A small network was shown many inputs. Here are its activations along a few directions, one row for each input.
In each table, some parts of the input vary, and every possible input appears once, in random order.
Descriptions start from the smaller parts, as in this example, which fits no table here: ring(5) and (point or line(9) or (values(3) and line(6))).
Shared parts are said once, and a part with two or three values counts as separate values.
In the rows, 128 means zero.

Other details of the inputs shift rows strongly along three fixed directions, in all tables alike. That doesn't count.

Rows:
r1: [139 105  76 142 149 165 128 120 153 120 109 124 136 168]
r2: [ 61 110 145 112 110 121 102 123 115 166 123 122 120 173]
r3: [126 105  89 155 135 153 123 127 154 142 101 131 129 173]
r4: [131 144 142 153 111 125 160 152 166 143  67 151 104 157]
r5: [107 139 101 174 118 159 126 149 158 158  74 117  99 189]
r6: [128 136 117 119 109 135 158 132 156 133  71 137 127 132]
r7: [153 133 124 118 118 133 156 140 163 109  96 149 126 130]
r8: [109 133 155 132  97 117 151 163 164 154  83 133 110 155]
r9: [105 107 121  80 151 114  97 104  82 114 205  96 166 107]
r10: [ 74 123 165  99  91 109 117 129 120 153 126 135 120 143]
r11: [125 150 202 113 120  86 115 116  85 129 172 145 113  70]
r12: [ 77 143 249 126  91  89 144 136  87 141 136 174  76  85]
r13: [ 58 110 148 101 103 107 107 139 111 171 148 100 139 147]
r14: [151 135 120 130 137 138 133 111 135 115 103 148 121 115]
r15: [170 125 116 116 126 119 145 138 145  96 134 142 141 107]
r16: [160 142 123 141 147 146 114 119 125  95 146 136 138 104]
r17: [146 148 138 147  98 118 170 163 178 132  55 153 106 147]
r18: [181 157 128 147 145 132 131 115 124  93 159 135 139  73]
r19: [161 163 165 139 126 111 166 143 156 126  97 163 120  94]
r20: [139 142 128 141 139 132 139 118 148 118 111 141 131 121]
r21: [120 104  94 125 138 149 128 129 153 131 116 120 138 180]
r22: [138 152 122 158 122 141 134 121 137 143  84 127 106 125]
r23: [148 122  92 148 142 140 138 137 141 128 114 124 125 156]
r24: [125  90  69  98 147 149 125 130 143 113 155  83 169 151]
r25: [ 68 126 163 125 101 106 119 142 116 173 115 127 108 164]
r26: [136 119 102 119 150 139 136 126 142 116 134 119 151 138]
r27: [176 163 152 140 142 114 153 124 144 103 124 162 128  75]
r28: [186 142 135 130 151 120 142 122 123  93 162 140 136  84]
r29: [ 57 144 179 147  99 123  92 126 117 171 102 134  93 147]
r30: [189 149 147 100 125  99 154 134 115  80 145 152 140  57]
r31: [173 134 111 138 120 135 158 131 155 124  61 165 115 126]
r32: [ 75  83  88 100 158 133  73  94  82 134 201  66 163 149]
r33: [182 125  83 133 164 152 119 114 109  84 199 100 157 103]
r34: [129 143 173 102 140  86 103 104  72 116 207 130 142  50]
r35: [140 118  63 146 153 169 118 108 131 122 104  91 133 149]
r36: [199 165 131 138 140 136 144 117 115  98 128 138 114  68]
r37: [ 60 119 180 107  82  90 100 137 104 164 140 135 120 140]
r38: [ 84 164 199 151  94 101  95 132 107 161 114 156  87 105]
r39: [ 94 115 122 127 111 130 139 154 160 162 107 108 132 164]
r40: [ 86 145 145 140 117 123  96 130 103 152 135 117 104 135]
r41: [105 118 140 101 137 103  91 112  75 128 203 107 137 104]
r42: [147 112 107 106 120 132 142 137 132 126 118 114 143 132]
r43: [194 149 144 124 139 117 164 137 140  95 134 153 134  85]
r44: [176 156 123 141 154 135 126 112 124  80 156 135 147  76]
r45: [ 92 110 140 112 119 123 117 132 107 155 144 106 134 159]
r46: [137 121  82 162 139 162 113 129 144 129 117 121 128 160]
r47: [117  42  50 119 170 177 131 120 102 103 190  76 152 179]
r48: [ 87 101 129  97 137 114 102 117  92 147 176  94 153 132]
r49: [129  98  84 138 135 150 128 136 151 131 110 122 137 181]
r50: [151 123  99 142 131 143 135 121 141 131  89 147 117 136]
Description of these inputs: values(2) and (point or (line(4) and ring(6))).
The inputs of r12 and r47 match in every part but the values(2) part. If r13 is changed in the same way as r12 into r47, which row does it become?
Answer: r39
The inputs of r29 and r16 match in every part but the values(2) part. If r32 is changed in the same way as r29 into r16, which row does it become?
Answer: r20
Which other rows does r35 become when the line(4) part takes its other values? List them by row number.
Answer: r6, r9, r32
Which other rows does r37 become when the values(2) part takes its other values? List them by row number.
Answer: r15
Start at r29 and move only the line(4) part, one step at a time. The first step leads to r14. Which rows follow, in order?
Answer: r2, r10

Rows:
r51: [109 142 133 158 123 135 119 119 114 148  96 138  95 140]
r52: [170 164 159 127 136 118 152 134 155  91 126 169 133  77]
r53: [ 95 129 140 114 132 121  84 124  94 128 202  85 146 117]
r54: [108 115 109 132 119 155 143 142 136 145 103 107 117 168]
r55: [102 112 133 135 102 115 132 162 155 150 115 130 133 174]
r56: [118 193 220 150 108  99 138 134 151 128  91 188  95  85]
r57: [176 100  54  83 150 148 149  99 128  99  94 119 150 114]
r58: [ 95 101 148 106 139 110 105 130  95 125 202 102 142 112]
r59: [173 138  82 140 153 158 107 118 116 106 139 116 136 116]
r60: [102  99 147  94 131  93  93 139 106 139 210  96 163 151]
r61: [ 97 145 214 112 123  78 123 131  88 143 194 135 127  82]
r62: [118 166 159 157 118 117 136 134 151 151  97 142 111 126]
r63: [129  97  84  83 125 133 133 108 116 137  97 112 145 130]
r64: [104 119 149 123 139 110  73 102  62 124 199 113 123  98]
r65: [121 115 116 142 133 143 127 110 126 128 131 115 125 140]
r66: [ 86 120 154 116 141 112  96 118  76 138 204  94 138 116]
r67: [146 127 100 139 146 142 145 139 160 136 118 107 145 149]
r68: [ 93 119 160 130 111 118 143 151 152 176  96 132 102 188]
r69: [102 114 129 130 108 120 129 153 163 140 108 139 135 184]
r70: [ 85 102 150 106 135 118 105 122  97 129 197 111 150 127]
r71: [175 102  42  75 153 142 157  99 112 106 100 106 160 120]
r72: [164 112  77 111 130 139 139 150 149  93 141 108 156 151]
r73: [ 94 113 121 129  92 138 149 152 153 155  89 122 101 187]
r74: [193 164 125 148 140 123 125 113 125  93 136 153 119  63]
r75: [177 127  84 142 150 163 125 114 101 104 119 128 122 114]
r76: [187 178 174 147 141 122 144 106 119  91 106 193 103  53]
r77: [171 151  88 150 149 146 122 117 128 117 123 135 130 110]
r78: [129 100 121 117 123 128 143 145 133 128 138 132 132 148]
r79: [115 110 119 125 140 144 138 129 139 123 128 126 134 145]
r80: [135 168 178 141 110 120 142 132 117 117 105 150  98  93]
r81: [140  99  75  77 126 138 136 106 114 127 101 104 143 125]
r82: [187 168 145 142 138 120 140 121 139  93 140 151 135  64]
r83: [191 157 110 153 144 137 129 106 130  99 134 147 128  83]
r84: [170 124 104 132 146 129 139 141 150 103 135 118 148 113]
r85: [157  90  81 107 148 148 147 130 141  92 148 128 149 143]
r86: [ 97 139 149 148 124 139 129 122 142 141  89 141 104 151]
r87: [ 88  89 115 136 104 133 143 157 150 169  96 125 112 198]
r88: [117  95  95  88 109 137 138 107 123 153  74 123 138 140]
r89: [110 143 180 136  94 100 141 165 154 141 112 161 123 137]
r90: [ 92 125 110 136 116 141 123 148 151 151 117  95 134 174]
r91: [117 155 185 152 113 107 135 131 125 137 100 153  92 100]
r92: [ 90 124 127 152 112 140 132 154 161 160 101 120 131 173]
r93: [116 160 150 156 125 131 110 118 146 139  94 158 102 134]
r94: [ 90 127 151 125 134 106  87 122  99 135 198 101 141 111]
r95: [130 122 111 157 127 147 115 104 117 133 118 131 115 141]
The inputs of r68 and r78 match in every part but one. If r77 is changed in the same way as r68 into r78, which row does it become?
Answer: r83
The inputs of r91 and r80 match in every part but one. If r58 is changed in the same way as r91 into r80, which row does it become?
Answer: r54
What is each input in this table made of?
Answer: values(5) and (point or (values(2) and line(4)))
Which other rows does r86 become when the line(4) part takes its other values? List them by row number.
Answer: r76, r79, r85
Which other rows does r56 become when the values(5) part takes its other values? List them by row number.
Answer: r53, r62, r82, r94
